Each row below holds a small network's activations on one input, seen along a few directions.
Each table varies a few parts of the input and shows all the possible inputs, shuffled.
A made-up example of a description, with smaller parts first: one of 5 places around a ring, together with either a single point or (one of 2 separate values, together with one of 4 places along a line) or one of 9 places along a line.
Shared parts are said once, and a part with two or three values counts as separate values.
In the rows, zero is written as 128.

Other details of the inputs shift rows strongly along three fixed directions, in all tables alike. That doesn't count.

Table:
r1: [196 173  97 112 116 137 119  95 129 138 114  83]
r2: [164 107 105 136  81  95  97 130 134 143 139 128]
r3: [121 172 145 156 141 174 157 117 137 143 112 116]
r4: [101 108 115 157 155 149 129 140 112 132 110 169]
r5: [112 121 144 171 137 133 104 130  99 152  90 145]
r6: [ 74 100 123 103 123  72 123 191 115 101 152 138]
r7: [ 84  87 137 146 128 131  88 120 109 136 103 172]
r8: [177 144 109 109 135 101 125 105 122 128 117  93]
r9: [ 83 121 124 119 124 141 126 106 105 163 106 160]
r10: [134 167 122 106 121 203 171  81 158 135 137 142]
r11: [124 156 169 116 126 143 149 105 142 128 137 121]
r12: [ 93  92 128 155 113 101  87 114  98 160 107 158]
r13: [145  95  87  85  82  65 133 156 127 110 183 121]
r14: [ 86 127 111 115  78  95 115 128 128 126 157 138]
r15: [ 73  81 132 123 153 118 127 120 119 122 129 195]
r16: [164 163 133 113 127 208 156 107 153 127 132 104]
r17: [171 143 109 143 134 162 152 139 124 145 125 108]
r18: [ 45 107 129  85 135 141 154 148 157  63 167 156]
r19: [132 160 134 125 146 203 159 121 146 125 127 131]
r20: [162 106 147 166 124 122  78 107  77 194  77 125]
r21: [129 134 134 119  90  91 131 146 153  82 168 107]
r22: [ 50 118 137 108 113  91 137 125 137 106 159 162]
r23: [202 103  85 159  77  69 101 170 110 144 126  88]
r24: [167 165 133 107 120 204 155  93 149 135 136 112]
r25: [168 141 112 117 144  98 117 114 121 129 125  98]
r26: [166 163 148 138 114 162 128 114 128 156 115  93]
r27: [103  83 132 166 153  96 126 146 111 129 104 155]
r28: [121 156 134 121 156 179 195 133 170  96 152 126]
r29: [152 116 148 152 127 124  86 110  69 201  84 120]
r30: [ 87 125 116 134 101  68 146 170 153  66 175 129]
r31: [125 102 103  74  87  83 132 162 136  83 187 120]
r32: [ 89 170 129 120 189 158 153 113 184  97 148 134]
r33: [ 79 124 139 178 148 144 124 124 112 137  97 154]
r34: [ 51 111 133 112 115 114 143 119 178  73 169 178]
r35: [188 184 110 137 148 161 127 101 154 148 119  87]
r36: [148 159 154 138 119 129 154 131 155 102 144 109]
r37: [147 133 127  83  93  93 137 148 130 115 162 101]
r38: [183 152  73 107  95  85  97 136 131 119 154  78]
r39: [145 110  83 112 119  39  96 154 126 107 165  93]
r40: [152 113 107 133 151 121  82  96  76 173  56 124]
r41: [ 60 109 167 130 155 125 124 130 110 128 111 153]
r42: [224 125  90 129  82  99 108 167 121 134 148  91]
r43: [134  95 143 170 133 121  78 123  75 176  78 132]
r44: [158 176 130 138 129 175 163 132 138 144 120  97]
r45: [ 79  99 132 122 133 139 103 142  95 145 104 136]
r46: [108 167 128 122 177 147 150 105 173 103 145 125]
r47: [107 123 141 125 119  85 132 164 126 115 142 118]
r48: [151 159 140 135 110 185 139 104 171 110 128 117]
r49: [119 120 169 147 145 123 118 105 113 144 110 144]
r50: [108  86 157 142 149 114 107 117 108 139 103 166]
r51: [159 144 147 121 159 171 171 132 143 128 128 117]
r52: [182 140 114 137  82  90 108 167 107 149 133  78]
r53: [ 93 109 161 156 167 145 139 122 131 120  97 165]
r54: [121 128 121  81  92  92 141 168 146  87 175  97]
r55: [152 106 163 154 156 142 124 109 119 145  91 134]
r56: [104 116 139 122 132 146 106 118  89 168  95 141]
r57: [199 123  94 110  73 113 109 155 135 111 162  94]
r58: [149 115 105 110  90 121 104 139 129 113 156 135]
r59: [109  95 116 115 125  95 130 170 135  86 157 147]
r60: [ 81 107 131 132 140 131 110 158  95 148 103 142]
r61: [108  78 139 122 149 115 111 131 103 125 119 167]
r62: [173  97 135 178 138 129  92 129  86 184  64 130]
r63: [ 89 146 158 108 156 201 175 105 183  70 145 156]
r64: [139 162 118  88 134 139 150  91 157  88 127 112]
r65: [179 174 108 143 162 155 117 114 146 157 117  92]
r66: [123 182 119 133 162 178 130  84 153 126 123 121]
r67: [ 69  96 135 137 163  97 135 168  96 132 116 151]
r68: [ 90 154 164 132 138 150 159  85 167 117 139 158]
r69: [153  96 125 148 141 147 103 101  92 184  91 162]
r70: [144 145 139 141 127 101 152 152 128 130 137 102]
r71: [191 154 139 106 115 132 163 102 132 167 127 100]
r72: [ 69  99 112 126 144 109 152 162 145  73 157 165]
Each input here is: one of 2 separate values, together with either one of 6 places along a line or (one of 5 places along a line, together with one of 6 places around a ring).
Changing only the choice among 2 separate values turns r35 into r46. The same change can be made to r69. Which row results?
> r15
Which other rows does r41 become when the place on the ring of 6 takes its other values? List them by row number.
> r18, r21, r54, r55, r63
Which other rows does r3 become when the choice among 2 separate values takes its other values? List them by row number.
> r70
Which other rows does r9 become when the place on the line of 5 takes its other values? List them by row number.
> r44, r45, r56, r60
Which other rows does r68 become when the place on the line of 5 takes its other values? List them by row number.
> r21, r30, r36, r49

Table:
r73: [126 122 113 138 170 135  99 104 103 154  89 134]
r74: [158 171 139 132 107 180 145  98 159 123 132 120]
r75: [106 119 128 121 129 117 134 152 139 101 151 133]
r76: [102 126 126 124 120 106 133 142 139 105 144 134]
r77: [157 170 143 129 133 161 165 108 159 122 133 109]
r78: [102 123 122 120 123 109 136 141 135 103 145 133]
r79: [156 170 150 131 132 160 161 109 162 122 135 109]
r80: [218 118 110 133 111  89 120 155 106 155 127  80]
r81: [120 123 135 138 134 145 104 114  96 164  92 133]
r82: [106 120 126 120 128 117 135 150 140 101 148 133]
r83: [108 115 122 105 105 115 115 125 130 111 142 137]
r84: [101 116 145 141 166 148 136 126 119 135 104 151]
r85: [102 125 133 125 122 108 131 143 140 104 149 132]
r86: [178 106 106 125 114  85 119 162 107 135 136  99]
r87: [128 116 132 129 141 134 111 108  95 171  99 139]
r88: [ 95 120 131 146 138 151 113 114 112 154 103 154]
r89: [112 114 116 119 105 115 118 125 136 116 147 146]
What is each input in this table made of?
> either a single point or one of 6 places around a ring or (one of 2 separate values, together with one of 5 places along a line)
List by row number the other inputs of the same sort as r79.
> r75, r76, r77, r78, r80, r82, r84, r85, r86
